Each row below holds a small network's activations on one input, seen along a few directions.
In each table, some parts of the input vary, and every possible input appears once, in random order.
Descriptions start from the smaller parts, as in this example, which fits no table here: line(4) and (point or ring(9) or (values(2) and ring(8))).
Shared parts are said once, and a part with two or three values counts as separate values.

Other details of the inputs shift rows strongly along two fixed directions, in all tables alike. That doesn't count.

Table:
x1: -6 7 -29 -29 47 52 -53 -4 47 23 -11 -51 35
x2: 43 -29 -10 90 19 -67 48 8 -66 -60 -39 30 22
x3: -28 8 24 4 -13 16 -4 -25 16 81 59 84 -61
x4: -8 -25 -4 10 14 -58 54 -19 -83 -85 8 33 -3
x5: -42 -2 19 25 -5 26 10 -39 -23 47 44 93 -50
x6: -40 2 -11 -13 18 65 -85 -2 41 24 12 -35 38
x7: 45 -8 -56 7 20 -59 19 7 29 -65 -28 -62 16
x8: 47 -29 -16 52 23 -47 0 32 -6 -55 -37 -22 64
x9: -37 -14 -22 -47 -67 52 -38 84 61 25 -24 -109 30
x10: 23 -27 -40 24 3 -54 13 9 -9 -65 -6 -27 14
x11: 4 -19 -7 13 22 -53 78 -32 -67 -78 2 29 -22
x12: -7 -23 3 -63 -72 73 -35 35 62 29 -23 -96 17
x13: 13 22 2 -7 -3 41 -100 27 33 3 -8 -44 59
x14: 4 30 31 -29 -9 10 22 -30 -12 45 46 74 -92
x15: 38 52 -31 -58 18 20 -57 7 79 13 -19 -91 14
x16: 27 -24 -20 19 39 -59 70 -11 -39 -65 -10 14 -40
x17: -24 17 17 8 -45 22 -18 -22 -7 16 56 58 -66
x18: -23 3 10 33 -16 1 1 -20 4 56 47 72 -42
x19: 3 37 82 -19 2 14 41 -46 -27 52 34 93 -39
x20: 30 -10 3 30 46 -51 81 -19 -45 -70 -45 21 40
x21: -25 -47 -18 63 48 -57 45 -7 -72 -41 -17 25 21
x22: 7 12 45 49 -27 13 13 -23 -15 27 22 87 -47
x23: 29 -24 12 76 7 -86 33 20 -57 -48 -14 38 28
x24: -57 0 38 34 -24 7 -13 -27 -42 55 52 97 -54
x25: -36 9 34 -31 -38 31 -4 -43 -34 -1 67 76 -53
x26: -1 26 -6 -44 51 45 -45 -10 47 53 -1 -40 11
x27: 36 -19 -60 22 64 -81 35 13 3 -14 -58 -41 33
x28: -4 10 -24 -31 2 52 -77 8 43 -26 12 -73 25
x29: 79 11 -21 34 55 -56 39 13 -4 -32 -75 -46 42
x30: -25 21 67 13 -25 37 18 -42 -33 17 35 101 -24
x31: 28 -27 -1 71 28 -49 58 -4 -46 -55 -33 33 17
x32: -24 -26 4 -65 -81 60 -61 58 30 23 -18 -93 31
x33: -1 -43 -45 44 45 -45 4 16 0 -29 -17 -30 52
x34: -23 17 33 -3 -38 24 7 -35 -16 15 68 86 -88
x35: 5 -65 -18 -7 -46 -17 35 54 -24 -44 -67 -84 27
x36: 36 41 -24 -54 1 18 -55 13 77 31 7 -57 -1
x37: -25 -2 -30 12 49 -5 24 -28 -18 -37 -30 -19 57
x38: -30 -34 -18 33 47 -48 66 -29 -68 -56 -27 35 39
x39: 31 36 7 -26 -1 46 -77 21 92 22 0 -43 39
x40: -1 -27 -36 61 43 -55 45 -8 -34 -22 -33 4 10
x41: -23 -4 35 -43 -80 26 50 32 11 106 38 18 -92
x42: -8 16 -17 -34 -27 26 -96 20 53 2 41 -64 27
x43: 19 -7 -1 11 34 -23 5 6 -51 -63 -36 -13 94
x44: -5 31 10 -38 4 75 -83 4 40 -12 -15 -40 78
x45: 31 55 18 -38 23 51 -60 5 61 32 -21 -45 29
x46: 4 -18 -18 17 15 -41 7 -2 -44 -69 -6 -20 6
x47: -28 20 20 -3 -7 31 -14 -33 15 73 33 73 -60
x48: -6 -28 -44 51 43 -37 6 1 -17 -33 -32 -31 38
x49: -24 -10 -10 -65 -57 53 -7 70 80 60 -3 -94 -6
x50: -53 -8 37 24 -26 -2 -25 -7 -16 56 66 84 -44
x51: 34 -23 -43 33 10 -61 37 8 -10 -55 -3 -8 -5
x52: 3 31 8 -20 1 62 -111 20 27 5 -5 -47 63
x53: -26 34 34 -44 -23 22 11 -50 -19 14 54 70 -69
x54: 15 -59 -14 -15 -25 -25 63 47 2 -35 -71 -96 8
x55: -70 -19 34 -24 -111 12 18 57 -21 57 30 37 -66
x56: 11 -3 -35 1 81 -68 90 -28 -45 -35 -52 -6 35
x57: 24 39 5 -24 22 58 -66 7 63 5 -26 -55 44
x58: 27 -33 15 80 22 -55 57 -1 -82 -60 -26 49 4
x59: -14 20 24 10 -42 10 9 -28 -5 25 56 76 -84
x60: -25 13 26 0 -55 -5 -17 -21 -39 16 64 73 -72
x61: -77 5 42 0 -6 21 3 -38 -53 24 50 99 -19
x62: 8 28 49 18 -21 26 -4 -23 6 42 23 74 -42
x63: 37 32 58 3 -11 -6 9 -8 21 59 25 64 -38
x64: 16 44 -33 -41 9 24 -61 7 78 -9 -12 -83 11
x65: 19 48 -9 -87 24 41 -27 -23 37 14 17 -57 8
x66: -26 25 -18 -57 47 57 -44 -17 45 16 -7 -36 45
x67: 37 19 -4 -7 -7 40 -73 20 72 13 0 -44 57
x68: -8 -57 -46 27 -50 -52 107 57 -40 -16 -51 -32 -15
x69: 39 -8 -60 21 74 -67 35 1 -2 -13 -73 -53 32
x70: 7 -20 52 -52 -64 28 44 14 17 74 9 -17 -69
Description of these inputs: line(5) and (values(2) or (values(3) and line(4))).
The inputs of x68 and x41 match in every part but the line(5) part. If x30 is changed in the same way as x68 into x41, which row does it become? -> x19
The inputs of x33 and x27 match in every part but the line(5) part. If x35 is changed in the same way as x33 into x27, which row does it become? -> x70

Table:
x71: 21 9 -2 -24 -13 0 23 13 20 18 -11 -20 -18
x72: 24 -9 -11 35 26 -20 -6 -6 0 -30 -15 -17 27
x73: -9 0 -9 -1 26 5 -2 -2 7 -1 -14 -25 33
x74: -10 -19 -17 -10 0 3 2 22 16 -5 -22 -42 22
x75: 23 8 -18 4 31 -14 -19 -16 7 -31 -19 -36 51
x76: 34 8 -12 -4 35 -23 26 1 10 -8 -22 -9 0
x77: -11 22 6 -9 5 38 -55 -5 32 40 18 -1 2
x78: -10 -2 13 18 7 -25 36 -23 -45 -16 19 55 -18
x79: -17 26 31 -27 -49 53 -46 8 25 34 38 27 -24
x80: -3 -22 40 49 -34 -38 47 -9 -59 8 16 94 -67
x81: -10 -11 0 9 -21 -3 0 15 -1 22 5 7 -6
x82: -7 -29 -8 12 -10 -32 47 -8 -41 -24 -7 2 -15
x83: -1 -1 -42 -11 42 -5 -4 11 7 -44 -30 -35 33
x84: -24 18 29 -42 -45 60 -49 0 23 38 45 1 -19
What is each input in this table made of? -> values(2) and (point or ring(6))
The inputs of x82 and x83 match in every part but the values(2) part. If x79 is changed in the same way as x82 into x83, which row does it become? -> x75

Table:
x85: 5 8 1 -15 -20 24 -35 19 33 16 -4 -31 18
x86: 15 1 -21 -12 12 -7 5 16 23 1 -20 -45 9
x87: -7 -13 22 19 -33 -12 21 -1 -23 8 19 42 -35
x88: -15 7 -4 -31 -20 31 -39 10 26 13 6 -37 13
x89: -2 -2 2 21 23 -30 33 -20 -42 -28 5 44 -7
x90: 17 -14 -6 31 5 -30 19 9 -17 -18 -16 5 13
x91: 7 18 -11 -4 33 7 -14 -8 25 11 -4 -7 9
x92: 12 -27 -17 48 22 -51 39 2 -38 -42 -21 12 11
x93: -16 14 15 -11 -24 33 -37 -4 10 16 24 11 -9
x94: -8 1 -23 -28 8 16 -11 5 16 -14 -14 -46 27
x95: 21 -19 -9 40 39 -55 57 -5 -41 -44 -31 14 11
x96: 28 -9 -5 30 15 -48 50 -4 -29 -20 -14 20 -18
x97: -6 0 0 -15 -11 5 -3 3 1 -3 3 -10 -2
x98: -10 16 17 -39 -23 39 -27 8 34 47 12 -10 -12
x99: -2 12 8 0 -5 27 -37 -1 22 19 10 6 12
x100: 11 -17 -31 -8 24 -22 20 8 2 -31 -31 -52 25
x101: 21 -15 -20 21 42 -42 33 -5 -20 -54 -30 -17 29
x102: 17 12 -7 -14 10 18 -31 11 29 -2 -14 -45 28
x103: 0 10 -10 -35 -2 23 -21 7 28 9 -1 -46 9
x104: 10 0 20 13 -19 -23 44 -5 -17 20 12 54 -55
x105: 2 -22 -12 11 -8 -26 20 19 -17 -13 -13 -16 6
x106: -19 16 23 -25 -40 51 -41 8 30 54 29 7 -18
x107: -8 -15 -26 -8 0 7 -24 23 19 -6 -20 -58 35
x108: -8 12 16 2 -2 5 1 -18 -11 -1 24 42 -15
x109: -17 3 31 25 -5 0 12 -24 -26 27 27 80 -31
x110: -13 7 -5 -2 14 8 -23 -9 -2 -6 4 -1 21
x111: 1 -13 -27 -2 10 1 -8 22 19 -7 -28 -57 39
x112: 13 -6 -35 -6 31 -15 14 15 20 -9 -30 -53 22
x113: 5 -7 6 32 29 -40 42 -21 -41 -15 -7 44 -6
x114: 16 -19 -30 10 9 -29 5 25 -7 -51 -40 -57 42
x115: -30 -13 8 -4 -20 8 9 -6 -24 12 15 23 -24
x116: -8 5 -7 -27 3 31 -18 8 32 19 -8 -40 9
x117: 1 -3 20 1 -20 -11 34 -9 -20 7 15 42 -40
x118: -8 -1 19 15 -25 11 -10 -1 -8 16 22 32 -21
x119: -4 1 23 0 -30 -7 21 -10 -23 5 21 45 -38
x120: 17 -16 -9 20 14 -40 37 -4 -34 -46 -18 3 4
x121: 16 10 -13 -16 8 12 -25 2 20 -14 -6 -40 22
x122: -11 23 7 -24 12 36 -40 -16 26 18 19 1 5
x123: -18 5 19 11 -4 15 -22 -11 0 21 27 42 -10
x124: -30 10 44 10 -32 21 -1 -28 -27 31 51 95 -57
x125: 5 23 9 -9 5 24 -26 -12 28 28 15 11 -12
x126: -1 16 21 -24 -23 34 -24 4 24 28 11 -5 -11
The inputs of x87 and x92 match in every part but one. If x114 is changed in the same way as x87 into x92, which row does it become? -> x124
The inputs of x121 and x122 match in every part but one. If x102 is changed in the same way as x121 into x122, which row does it become? -> x113
What is each input in this table made of? -> line(6) and (point or ring(6))
Start at x91 and move only the line(6) part, one step at a time. The first step leads to x125. Which rows follow, in order? -> x96, x104, x86, x112

Table:
x127: -32 25 11 -33 13 72 -77 -22 44 41 23 -6 35
x128: 9 -28 -19 41 11 -25 10 12 -6 -28 -19 3 16
x129: 4 39 16 -19 15 38 -40 -28 48 59 38 46 -21
x130: 20 -25 -39 -4 22 -38 46 19 -14 -58 -54 -73 29
x131: -28 -14 12 23 -21 -30 35 -11 -74 -14 24 70 -40
x132: 19 8 25 -26 -35 34 -36 20 42 50 4 -11 -15
x133: -8 -3 -36 -29 8 5 -7 22 32 -17 -39 -78 36
x134: -13 20 25 -20 -47 50 -50 2 27 24 33 22 -16
x135: -17 -14 29 50 -24 -38 20 -12 -56 17 36 103 -46
x136: 15 2 0 1 -25 13 8 5 -1 -1 6 4 -22
x137: 10 7 36 44 15 -15 20 -30 -35 -14 0 72 -10
x138: -10 29 17 -21 -35 34 -61 11 15 11 33 -1 12
x139: 19 44 38 -7 10 16 -10 -35 19 32 40 62 -55
x140: -9 19 0 -20 -13 68 -78 22 69 59 13 -31 11
x141: 15 -12 -21 -49 9 15 -4 45 37 -18 -34 -113 47
x142: -11 -9 -21 -17 -3 0 -1 20 21 28 -11 -58 20
x143: 5 -6 -18 -2 7 -3 24 11 -7 -37 -13 -50 8
x144: -10 -10 -6 5 -5 -27 11 3 -42 -41 9 2 7
x145: -3 -29 -30 21 7 -15 -7 -5 3 -28 -16 -27 25
x146: 9 -19 33 62 -24 -59 48 -18 -75 -26 22 102 -42
x147: 3 -20 -48 15 15 -13 10 8 5 -19 -27 -45 27
x148: 1 -16 40 58 -26 -40 58 -18 -55 -13 21 110 -66
x149: -33 -3 6 3 -19 15 -34 -10 -10 20 45 29 -5
x150: 8 13 35 -2 -33 15 -13 7 8 36 8 27 -46
x151: -14 24 20 -11 -27 47 -40 14 35 68 12 5 -20
x152: -43 16 10 -54 -31 74 -77 -3 43 35 33 -20 -7
x153: 32 -29 -30 8 18 -23 10 44 30 -7 -47 -75 53
x154: -19 25 10 -35 12 22 -3 -36 9 38 37 48 -45
x155: -18 25 28 22 12 34 -31 -19 12 34 15 43 15
x156: 16 -21 38 58 -28 -44 73 -24 -54 0 20 101 -78
x157: 1 -21 -16 -3 -2 -7 8 -1 -13 -41 -9 -23 14
x158: -28 31 34 -24 -6 58 -31 -29 0 26 38 31 -3
x159: -19 -30 19 41 -14 -58 82 -13 -77 21 9 81 -65
x160: 6 -30 -49 15 31 -35 49 14 -25 -56 -44 -51 26
x161: 36 -18 -9 -15 -11 -28 29 34 3 -7 -31 -46 24
x162: 14 59 11 -57 14 53 -65 -16 74 36 25 -26 3
x163: 0 -11 -42 -39 9 -3 -2 38 23 -15 -53 -106 46
x164: -2 -24 -28 17 58 -27 30 -1 -36 -54 -46 -28 62
x165: 19 -10 -4 12 -12 -36 43 14 -10 -24 -28 -15 -8
x166: -14 34 -4 -38 25 28 -37 -26 45 41 29 10 -1
x167: 31 -3 -39 5 74 -73 68 -16 -35 -72 -43 -33 11
x168: 37 -16 -34 25 59 -52 24 6 -21 -86 -60 -52 84
The inputs of x163 and x142 match in every part but one. If x154 is changed in the same way as x163 into x142, which row does it become? -> x166
What is each input in this table made of? -> ring(6) and (values(2) or line(5))
Which other rows does x165 become when the ring(6) part takes its other values? List them by row number. -> x130, x133, x150, x151, x159
Which other rows does x139 become when the values(2) part takes its other values? List them by row number. -> x137
